A small network was trained on made-up records. Each row is its average activation on records with the value named, seen along a few directions.
Related values have similar rows: they may be neighbours, one step apart, or belong to one group.
In the rows, zero is written as 500.
Strong random noise was added to every row along 22 fixed directions; ignore it. To show where, here is one row again and again, with new noise each time:
[463 567 405 537 716 566 461 401 586 421 575 706 530 473 487 545 493 616
 586 339 501 508 614 633 701 420 412 458 400 482 535 427]
[486 420 515 405 574 584 492 546 406 594 591 613 422 639 481 509 554 453
 524 537 522 774 376 427 673 537 546 616 670 404 322 408]
[499 436 623 627 533 656 364 366 502 375 419 543 479 468 551 619 524 594
 525 312 500 346 421 393 549 546 393 457 463 326 680 402]
[527 474 340 564 713 588 538 392 515 623 519 551 467 676 528 411 524 586
 556 492 399 567 505 573 737 273 495 429 585 551 639 610]
[466 626 538 518 429 321 264 598 655 596 355 434 480 540 499 652 661 503
 404 355 448 430 548 521 266 496 448 569 323 643 435 670]
[625 534 368 591 552 541 383 465 573 545 481 614 463 480 436 419 534 495
 348 444 416 648 438 453 482 506 344 507 392 487 493 536]
[580 498 583 804 458 600 574 497 538 453 483 427 450 539 356 647 542 437
 470 592 473 354 515 643 247 610 447 449 528 479 364 712]
[513 655 513 373 499 718 395 691 473 402 694 480 498 512 506 526 435 671
 359 401 587 568 418 246 581 575 675 275 598 459 424 311]
[553 462 376 533 485 400 450 409 520 510 557 421 659 470 400 505 674 447
 523 442 507 400 472 634 627 610 367 550 606 444 679 436]
[511 689 579 291 533 508 563 499 465 456 479 469 529 579 406 489 364 451
 473 405 298 538 484 453 500 373 546 590 465 586 302 540]
[357 387 303 520 416 449 386 611 525 459 392 598 380 492 703 222 629 693
 465 715 538 537 478 498 561 523 395 597 484 502 328 372]
[613 388 478 502 508 400 391 554 428 611 339 435 401 511 302 625 418 516
 476 574 548 415 436 347 366 553 440 500 311 344 488 541]
[452 552 371 572 621 535 433 669 535 394 415 502 489 554 481 497 649 602
 533 535 614 448 594 468 638 445 595 552 537 456 445 546]
[560 542 451 434 593 455 496 363 466 550 341 522 479 499 404 635 604 535
 424 477 375 539 463 483 560 417 330 626 508 404 405 476]
[607 546 406 423 679 719 557 564 451 559 397 344 484 397 717 356 627 651
 357 519 650 421 463 314 511 340 549 416 535 393 440 595]
[309 513 459 532 672 486 484 362 745 548 628 523 370 608 918 354 379 529
 598 386 697 471 441 395 504 470 684 528 564 586 306 550]
[357 522 532 431 487 612 738 410 339 320 777 596 447 411 551 438 500 622
 511 550 524 405 543 481 473 715 423 582 362 462 523 454]
[362 631 316 434 590 417 424 594 668 497 452 464 641 572 533 383 427 581
 579 401 417 520 409 492 756 423 655 464 634 610 395 443]
[587 352 496 564 535 398 479 520 475 586 478 427 490 448 519 644 527 442
 482 501 645 614 498 505 537 530 657 435 378 459 744 544]
[669 543 445 373 424 538 624 416 543 635 500 539 563 478 410 445 429 401
 516 678 463 464 477 571 456 510 516 418 487 417 427 430]
[460 489 524 502 622 679 479 544 403 424 713 522 449 558 451 536 428 613
 462 355 579 501 498 581 476 574 496 505 312 452 322 533]
[507 540 500 575 389 292 270 718 614 383 527 457 380 549 410 493 496 409
 553 578 624 467 571 382 459 560 575 494 498 580 574 560]
[583 446 506 565 507 533 407 455 597 541 397 417 379 507 786 525 618 560
 409 587 698 468 525 379 455 386 557 381 757 449 427 391]
[442 425 571 639 348 698 493 714 355 531 392 402 544 658 342 630 621 489
 555 635 548 422 405 479 454 611 614 573 661 345 455 600]


Values of DEDU:
keka: [433 445 407 532 387 536 411 432 441 682 586 550 607 604 544 461 420 526
 328 368 445 740 394 418 424 548 382 581 767 553 460 323]
taba: [480 527 426 356 464 443 605 378 402 494 430 508 501 581 345 501 390 630
 501 591 369 318 559 383 487 434 438 475 478 488 551 401]
tumov: [604 465 340 586 529 515 565 393 588 590 457 538 444 538 489 423 277 415
 448 593 557 661 584 724 466 275 686 492 150 527 533 675]
gedum: [562 451 363 573 429 376 411 378 522 629 652 431 320 493 439 535 429 410
 401 661 592 777 300 482 535 498 344 485 653 448 520 581]
bego: [591 534 486 384 488 785 556 245 551 528 537 661 463 664 624 481 715 589
 434 557 433 415 460 543 605 525 534 492 500 301 447 297]
sasuv: [428 583 558 550 371 433 526 675 533 504 445 387 528 419 516 502 536 478
 419 515 440 523 538 632 340 464 573 421 450 705 465 686]
tid: [376 527 520 605 439 468 315 745 518 539 482 415 480 695 363 518 537 511
 553 483 513 365 567 493 326 520 521 580 503 612 445 740]
dok: [517 467 546 420 495 603 581 295 336 467 446 534 373 581 542 386 375 416
 494 541 420 686 477 517 662 180 470 656 489 476 602 565]
met: [568 531 635 441 531 472 555 409 425 514 674 310 514 559 420 657 306 453
 414 318 485 471 447 404 397 487 593 353 565 576 553 523]
ger: [562 614 595 569 429 574 604 296 646 355 557 448 415 456 517 610 473 503
 521 618 480 360 541 700 554 417 522 292 590 464 523 502]
A value of DEDU combines one of 2 hidden first parts with one of 5 second parts; all combinations occur once.
Changing only the second part turns met into dok. taba has the same second part as met; what does that change turn taba into? -> sasuv
Changing only the second part turns tumov into tid. ger has the same second part as tumov; what does that change turn ger into? -> keka

Values of VIVI:
tepos: [486 335 562 514 486 406 411 473 469 264 569 392 576 556 621 332 666 337
 441 288 457 588 380 574 632 687 549 828 475 506 482 402]
kipu: [696 430 525 464 515 642 498 481 384 476 739 339 406 707 396 477 489 244
 401 484 761 589 402 349 529 580 767 634 490 327 538 610]
vene: [496 461 668 596 426 699 354 498 585 490 494 709 355 505 659 422 464 553
 682 541 482 483 489 440 608 400 489 276 480 479 880 513]
zed: [499 535 345 566 332 694 544 473 529 484 350 494 694 570 458 563 739 611
 405 590 421 407 457 722 573 565 617 524 392 371 516 449]
pazip: [544 512 552 526 541 576 498 403 744 382 538 432 576 440 680 179 412 362
 695 458 651 104 333 243 505 673 552 401 840 357 454 343]
kad: [727 447 346 345 722 619 598 521 509 641 187 658 641 619 390 246 490 426
 464 484 313 597 474 424 606 383 619 581 363 380 232 379]
von: [277 302 363 759 569 479 514 578 390 561 600 456 325 511 661 540 574 757
 394 597 556 690 405 573 475 555 393 473 592 614 359 625]
tuge: [540 396 133 390 804 564 635 275 145 549 640 384 674 666 420 385 532 784
 258 287 402 465 665 662 592 346 250 714 445 512 412 379]
dit: [428 537 465 507 294 482 514 311 575 542 334 328 867 633 495 450 165 403
 493 330 302 417 488 837 382 303 553 583 613 635 304 405]
miduv: [368 207 451 516 471 565 437 609 235 617 581 418 360 727 389 501 650 554
 536 605 598 632 303 592 675 620 543 718 415 333 546 633]
tetum: [572 355 490 526 584 472 344 206 758 532 324 616 618 404 684 501 524 514
 648 358 472 390 404 766 760 419 397 298 567 378 556 151]
kom: [512 641 617 323 641 778 632 511 511 547 565 614 646 311 740 443 631 520
 546 333 627 491 641 540 567 358 579 412 490 490 589 479]
tolor: [687 537 492 666 620 753 504 427 405 271 264 173 548 504 326 603 476 581
 243 361 379 418 235 359 631 434 576 434 655 264 429 538]
lilub: [651 403 482 438 359 574 474 678 398 524 399 390 522 451 408 539 540 713
 383 711 422 471 528 742 558 447 573 180 333 466 581 403]
zifo: [484 643 472 419 324 258 531 675 349 269 434 312 484 407 473 472 817 551
 256 648 398 471 602 259 374 604 374 669 739 646 431 429]
zufig: [606 754 376 146 401 562 691 322 502 534 807 490 429 403 533 428 330 651
 236 645 388 596 395 478 446 570 443 322 394 506 240 328]
VIVI is arranged as 5 separate groups.
List the group mates of tepos, in the order listed. -> tuge, zufig
List the group mates of von, in the order listed. -> zed, zifo
List the group mates of vene, in the order listed. -> dit, lilub
List the group mates of kipu, in the order listed. -> kad, tetum

Values of KOFU:
fibim: [452 503 458 689 736 314 522 514 532 380 715 337 418 421 599 414 395 498
 442 299 531 527 475 296 474 553 510 463 468 740 657 735]
puv: [430 225 524 407 482 321 291 391 430 545 763 434  60 405 824 327 260 590
 474 606 812 641 405 490 483 413 263 422 478 515 345 396]
tamep: [582 495 413 480 326 592 314 568 514 656 715 495 496 557 392 535 231 424
 431 532 699 739 368 593 466 493 567 331 503 458 389 456]
sizok: [278 422 690 453 721 593 587 626 326 598 402 399 512 594 685 542 710 668
 525 296 476 411 522 445 378 472 449 690 609 569 256 650]
bugo: [616 607 534 497 465 694 537 386 595 429 482 554 536 456 475 235 243 471
 457 484 298 417 476 643 351 327 300 367 500 563 207 478]
rata: [587 752 358 383 506 519 743 682 571 601 371 541 869 267 531 514 553 383
 423 508 693 448 768 262 320 573 842 534 430 495 630 473]
zon: [609 344 734 426 403 771 498 560 385 635 383 692 536 471 525 519 352 371
 756 652 540 613 554 650 546 237 460 352 629 367 506 380]
vonob: [519 566 446 492 426 594 740 271 603 495 696 540 445 481 579 218 214 421
 551 696 327 585 284 576 552 529 473 405 567 527 418 555]
vatep: [559 474 699 628 483 619 485 476 595 393 497 443 345 463 541 486 263 426
 449 468 442 556 295 510 397 557 592 384 428 469 289 590]
puru: [556 373 601 676 491 461 581 423 364 510 364 359 722 393 393 668 321 435
 437 304 365 462 436 481 342 558 441 402 616 537 601 407]
KOFU is arranged as a network in which each value has 3 neighbours.
List every value one step from puru, in the order listed. -> fibim, puv, tamep
List every value one step from vonob, in the order listed. -> sizok, rata, zon
A value of KOFU combines one of 2 hidden first parts with one of 5 second parts; all combinations occur once.
Changing only the second part turns tamep into bugo. puru has the same second part as tamep; what does that change turn puru into? -> puv
Changing only the second part turns fibim into rata. zon has the same second part as fibim; what does that change turn zon into? -> vonob
